A small network was shown many inputs. Here are its activations along a few directions, one row for each input.
Each table varies a few parts of the input and shows all the possible inputs, shuffled.
A made-up example of a description, with smaller parts first: one of 5 places around a ring, together with either a single point or one of 9 places around a ring or (one of 3 separate values, together with one of 4 places along a line).
Shared parts are said once, and a part with two or three values counts as separate values.

Other details of the inputs shift rows strongly along two fixed directions, in all tables alike. That doesn't count.

Table:
R1: 31 19 27 -40 -31 28 23 9 15 -21 8 -4 2 -9 -44 9
R2: 39 -4 34 -45 -25 6 44 8 39 1 8 -11 -7 0 -45 16
R3: -46 19 12 -29 -11 -7 -21 -43 -12 2 -12 -38 4 -35 -24 23
R4: 38 -10 50 -46 -12 18 23 -11 35 15 -6 13 -14 8 -51 11
R5: -37 4 15 -34 -9 27 -37 -46 -12 24 -26 -11 -20 -23 -33 15
R6: 28 18 10 -19 -15 30 29 26 17 -12 22 -12 -6 -9 -25 4
R7: -40 -8 2 -25 -11 -14 -3 -41 -2 34 -25 -36 -10 -32 -9 24
R8: -36 -15 -46 37 8 -1 -36 -15 -39 2 -26 16 -3 13 37 -14
R9: 26 20 -6 26 19 -6 5 50 1 -7 38 9 10 19 30 -12
R10: -43 -17 -49 42 13 2 -35 -13 -35 6 -27 9 -11 3 33 -17
R11: -37 -12 -36 46 20 -4 -25 -14 -16 8 -18 -1 -4 -13 44 -24
R12: 31 -5 19 -12 -9 1 35 -6 50 -35 3 3 15 -11 -26 -27
R13: 26 25 34 -31 -8 5 23 10 29 -20 26 -14 12 -12 -33 4
R14: -38 -18 -1 -21 -12 23 -35 -72 6 14 -46 2 -21 -26 -35 0
R15: -25 -19 -20 23 10 -27 -27 -3 -42 30 -14 10 -7 23 39 20
R16: 36 22 30 -31 -21 23 23 18 11 -31 17 -2 7 0 -43 9
R17: -38 21 -18 17 13 -2 -26 -3 -26 16 3 -24 -5 -22 23 9
R18: -40 -13 -43 41 14 -11 -40 -19 -43 -7 -25 12 2 9 30 -11
R19: 35 -2 21 -23 -21 8 43 -8 52 -44 3 0 16 -7 -44 -23
R20: 41 -13 -27 44 14 17 20 53 13 -23 19 39 0 37 40 -40
R21: 31 -2 1 19 22 -28 16 45 6 11 29 16 12 26 35 -3
R22: -36 -9 14 -29 -12 -27 -13 -52 -16 18 -30 -26 -5 -20 -19 37
R23: 17 -9 -5 28 22 -31 1 38 -20 7 23 26 15 44 42 7
R24: 12 -4 10 13 22 -33 1 18 -5 12 21 9 12 17 26 9
R25: 38 17 -13 24 3 28 6 71 -19 -10 35 25 -3 36 16 -6
R26: 35 -4 -21 50 24 -2 13 44 12 -22 23 31 12 27 42 -44
R27: -47 -2 7 -25 -6 -22 -5 -43 1 33 -24 -39 -4 -40 -6 26
Each input here is: one of 3 separate values, together with either a single point or one of 8 places around a ring.
The inputs of R13 and R12 match in every part but the choice among 3 separate values. If R17 is changed in the same way as R13 into R12, which row does it become? -> R11
Which other rows does R21 become when the choice among 3 separate values takes its other values? List them by row number. -> R9, R26
List by row number the other rows that have the choice among 3 separate values in common with R2. -> R4, R7, R15, R21, R22, R23, R24, R27

Table:
R28: 50 6 32 -40 -29 39 29 3 36 -31 2 13 -5 1 -57 -10
R29: -37 27 6 -14 14 -33 -18 1 -34 51 20 -34 -4 -17 27 52
R30: 31 0 -51 80 34 20 -10 86 -23 0 34 39 -5 51 72 -34
R31: -10 -2 -3 31 32 -54 -25 39 -58 53 21 2 9 39 65 42
R32: -61 17 29 -41 -12 -25 -40 -33 -46 45 -15 -49 -3 -21 -25 60
R33: -22 -19 -5 12 11 -16 -15 -35 3 6 -23 2 -2 -8 10 -8
R34: 2 -32 -49 76 36 -5 -30 43 -34 24 -4 47 -10 48 76 -25
R35: -66 1 -5 -26 -19 -9 -31 -82 -19 -13 -41 -27 4 -42 -34 17
R36: 62 -11 36 -31 -20 -9 64 2 66 -49 12 8 21 4 -42 -19
R37: 78 -17 21 -8 -6 14 55 38 64 -17 23 34 2 25 -19 -30
R38: -11 3 -41 68 34 -3 -18 38 -28 -6 20 18 9 19 66 -29
R39: -60 -5 -17 -23 -18 19 -34 -64 -23 20 -45 -17 -24 -30 -30 13
R40: -64 5 -7 -21 -13 15 -23 -67 -2 19 -39 -47 -18 -62 -16 8
R41: 59 18 21 -21 -16 11 63 29 59 -59 28 -3 19 -9 -34 -27
R42: 50 8 33 -40 -27 35 32 2 40 -44 6 15 7 2 -59 -10
The inputs of R31 and R29 match in every part but one. If R34 is changed in the same way as R31 into R29, which row does it become? -> R30
Describe the family of inputs behind these rows. -> one of 3 separate values, together with either a single point or one of 4 places along a line
Which other rows does R30 become when the place on the line of 4 takes its other values? List them by row number. -> R38, R40, R41
Which other rows does R42 become when the choice among 3 separate values takes its other values? List them by row number. -> R33, R38
Which other rows does R35 become when the choice among 3 separate values takes its other values? List them by row number. -> R36, R41
